a =
 100.24  -121.76   119.05     5.15
  66.38    77.01    93.64   150.57
 193.98   -75.02   -52.43   184.76
  40.32    34.77    -9.20   -37.06
Indices start at 1.
row 1 col 1	100.24
row 4 col 2	34.77
row 2 col 2	77.01
row 4 col 3	-9.20
row 2 col 3	93.64
row 3 col 4	184.76
row 1 col 3	119.05
row 2 col 4	150.57

B =
[[213 160 200 133 198 121 136 186 180 215 105 202]
 [ 43 162  51 200  87 212 201  93  80  36 208  47]
 [ 65 193  43 210 148 213 206 148 149  67 212  47]
 [ 56 149 201 178 184 170 173 163 178  60 173 208]
 [207 212  85 209  83 211 215 111  73 212 215  45]
 [ 72 151  69 188 129 204 192 127 132  58 207 102]
 [ 50 154  39 189  53 187 189  60  39  60 190  36]
 [211 201  29 172  35 199 169  39  31 212 184  27]
 [ 84 206  47 192  37 201 189  53  46  90 206  37]
 [ 92 157  33 146  38 169 145  31  36  96 173  37]]
Rows and columns are counted from 1.
row 1 col 1 = 213
row 9 col 12 = 37
row 3 col 7 = 206
row 10 col 3 = 33
row 9 col 7 = 189
row 10 col 2 = 157
row 1 col 11 = 105
row 4 col 12 = 208
row 4 col 3 = 201
row 7 col 3 = 39
row 2 col 3 = 51
row 8 col 11 = 184
row 3 col 6 = 213
row 9 col 9 = 46
row 9 col 1 = 84
row 4 col 2 = 149
row 10 col 10 = 96
row 2 col 10 = 36
row 2 col 7 = 201
row 4 col 8 = 163
row 9 col 6 = 201
row 4 col 1 = 56
row 10 col 8 = 31
row 7 col 4 = 189
row 7 col 9 = 39
row 9 col 8 = 53
row 1 col 7 = 136
row 1 col 3 = 200
row 10 col 1 = 92
row 10 col 5 = 38
row 5 col 1 = 207
row 5 col 5 = 83
row 3 col 5 = 148
row 3 col 3 = 43

data =
6.83,4.70,4.97,4.40,1.69,5.36,-6.19,2.50
-5.38,5.07,-4.34,-4.96,-7.25,-2.34,-2.20,5.60
6.60,6.35,5.97,7.06,3.61,6.70,-5.73,1.33
5.39,4.97,5.55,4.91,1.38,5.97,-5.29,2.26
-5.15,4.61,-3.39,-3.18,-6.91,-2.12,-2.63,5.54
-6.11,4.66,-5.80,-5.09,-7.28,-3.47,-1.86,4.88
2.94,3.04,-5.14,6.85,2.09,5.48,1.65,-5.98
7.31,5.89,4.33,6.86,3.73,5.76,-4.33,0.62
-3.77,7.47,-5.24,-5.36,-7.52,-7.23,6.18,0.04
2.59,3.79,-6.22,7.24,1.52,6.35,0.13,-6.79
0.84,3.85,-6.02,5.57,-0.86,6.26,-0.10,-6.13
6.63,5.33,5.84,4.66,2.51,6.63,-5.01,2.70
7.88,4.64,5.53,6.79,3.88,6.56,-5.18,1.11
-4.12,4.94,-1.63,-2.07,-6.16,0.29,-4.25,3.49
1.56,2.23,-6.05,5.38,1.68,7.14,2.56,-7.51
Rows and columns are counted from 1.
row 1 col 1 => 6.83
row 1 col 5 => 1.69
row 11 col 4 => 5.57
row 15 col 6 => 7.14
row 3 col 1 => 6.60
row 8 col 7 => -4.33
row 2 col 3 => -4.34
row 10 col 6 => 6.35
row 4 col 2 => 4.97
row 6 col 8 => 4.88
row 5 col 2 => 4.61
row 12 col 6 => 6.63
row 10 col 3 => -6.22
row 1 col 6 => 5.36
row 15 col 7 => 2.56
row 13 col 5 => 3.88
row 14 col 2 => 4.94
row 1 col 4 => 4.40
row 3 col 8 => 1.33
row 15 col 8 => -7.51
row 4 col 5 => 1.38
row 5 col 4 => -3.18
row 6 col 7 => -1.86
row 4 col 6 => 5.97
row 11 col 5 => -0.86
row 10 col 5 => 1.52
row 7 col 1 => 2.94
row 11 col 2 => 3.85
row 9 col 2 => 7.47
row 15 col 2 => 2.23
row 9 col 7 => 6.18
row 5 col 5 => -6.91
row 2 col 6 => -2.34
row 14 col 1 => -4.12

arr = [[353, -141, 177, -125, -4, -195, -77, 191, 72, -56, -133, 18, -7, -135, -177, 63], [286, -118, 97, -131, -78, -202, -64, 104, 122, -67, -118, 0, -52, -119, -214, 38], [-63, -266, -32, -158, -12, -245, 169, 126, -1, -317, 36, -94, 15, -44, 39, 38], [521, -340, 332, -185, 57, -203, -85, 338, 46, 62, -212, -56, 13, -133, -89, 118], [-77, 150, -232, -40, -203, -86, -54, -208, 283, -268, -72, 103, -180, -114, -333, -56], [-785, 772, -894, 216, -498, 39, -96, -851, 516, -661, 82, 128, -394, -97, -632, -237], [-21, 127, -164, -51, -188, -99, -79, -139, 207, -235, -89, 39, -141, -118, -301, -18], [124, 1, -4, -81, -96, -165, -53, -26, 163, -173, -123, 46, -115, -133, -245, 25], [551, -353, 367, -187, 96, -242, -27, 406, -48, 81, -220, -36, 57, -99, -96, 107], [-193, 321, -357, 32, -289, -91, -45, -343, 294, -335, -6, 67, -255, -129, -403, -112], [323, -161, 162, -160, -28, -217, -84, 179, 82, -72, -144, -13, -11, -124, -197, 40], [79, 39, -92, -62, -138, -122, -29, -87, 186, -187, -63, 25, -149, -91, -293, -33], [375, -192, 192, -140, -18, -225, -47, 198, 88, -32, -175, -30, -36, -127, -193, 48], [83, 60, -56, -56, -146, -134, -62, -31, 174, -170, -72, 39, -105, -132, -283, -19]]
Rows and columns are counted from 1.
(1, 1) => 353
(11, 11) => -144
(4, 6) => -203
(10, 12) => 67
(12, 14) => -91
(14, 13) => -105
(12, 8) => -87
(11, 10) => -72
(2, 3) => 97
(8, 14) => -133
(10, 10) => -335
(14, 9) => 174
(4, 3) => 332
(10, 5) => -289
(7, 1) => -21
(2, 6) => -202
(1, 9) => 72
(11, 13) => -11
(8, 1) => 124
(3, 4) => -158
(4, 13) => 13
(7, 11) => -89
(6, 14) => -97
(2, 15) => -214
(3, 6) => -245
(9, 14) => -99
(9, 13) => 57
(6, 7) => -96
(12, 11) => -63
(7, 12) => 39
(1, 13) => -7
(10, 2) => 321
(5, 8) => -208
(6, 11) => 82
(1, 3) => 177
(8, 10) => -173
(4, 12) => -56
(7, 5) => -188

m =
[[8 2 8 3 2]
 [2 7 7 3 8]
 [2 5 7 2 8]]
Indices start at 1.
(1, 1) = 8
(1, 3) = 8
(1, 2) = 2
(2, 1) = 2
(1, 5) = 2

x =
[[-1.65 -1.61  0.62  2.58  1.72  1.37 -1.53  0.07  0.61  0.40 -2.56 -1.03
  -6.01  0.11 -1.23  0.14]
 [ 1.16 -1.43 -0.14 -3.79  1.83 -1.52  2.21  0.00 -3.68 -0.03 -2.91 -1.62
   0.42 -4.60 -2.55 -3.37]
 [-2.21  4.25 -0.14 -0.64 -0.05 -0.41  2.67  4.10 -0.50 -0.48 -3.33  2.32
  -0.73 -5.39  2.18  1.44]
 [-0.12 -0.24  0.87  2.17  0.29 -2.83  1.11  5.52 -5.55 -1.59  1.29 -2.58
  -2.63  0.05 -2.65  0.80]
 [-2.97 -1.52  0.20  1.00  0.48 -1.57 -6.01  3.84 -0.58  1.13 -0.76 -7.21
   3.52 -3.31  0.54  2.41]
 [-0.52 -5.04 -0.39 -1.17  0.28  2.18  0.18  0.08  4.89  1.72 -0.44  5.03
  -4.70  1.18 -0.64  0.55]]
Indices start at 1.
(1, 1): -1.65
(4, 10): -1.59
(3, 9): -0.50
(4, 5): 0.29
(1, 11): -2.56
(4, 12): -2.58
(5, 12): -7.21
(5, 9): -0.58
(1, 2): -1.61
(6, 13): -4.70
(4, 1): -0.12
(1, 10): 0.40
(1, 16): 0.14
(3, 13): -0.73
(2, 1): 1.16
(4, 3): 0.87
(3, 2): 4.25
(2, 9): -3.68
(4, 9): -5.55
(6, 6): 2.18
(2, 16): -3.37
(2, 4): -3.79
(5, 14): -3.31
(4, 7): 1.11
(5, 10): 1.13
(3, 15): 2.18
(2, 12): -1.62
(6, 4): -1.17
(4, 8): 5.52
(5, 13): 3.52
(5, 4): 1.00
(1, 5): 1.72
(6, 8): 0.08
(3, 10): -0.48
(1, 14): 0.11

A =
 446   547  -321   383   185  -349   124   293  -127   574  -341   481   289   261  -247   702
 -86   636   440   498  -414  -112   262  -595   640   103    34   339  -212  -227     4   335
Rows and columns are counted from 1.
(1, 1)	446
(2, 15)	4
(1, 3)	-321
(1, 9)	-127
(2, 3)	440
(1, 14)	261
(2, 8)	-595
(2, 10)	103
(2, 14)	-227
(1, 5)	185
(1, 15)	-247
(1, 2)	547
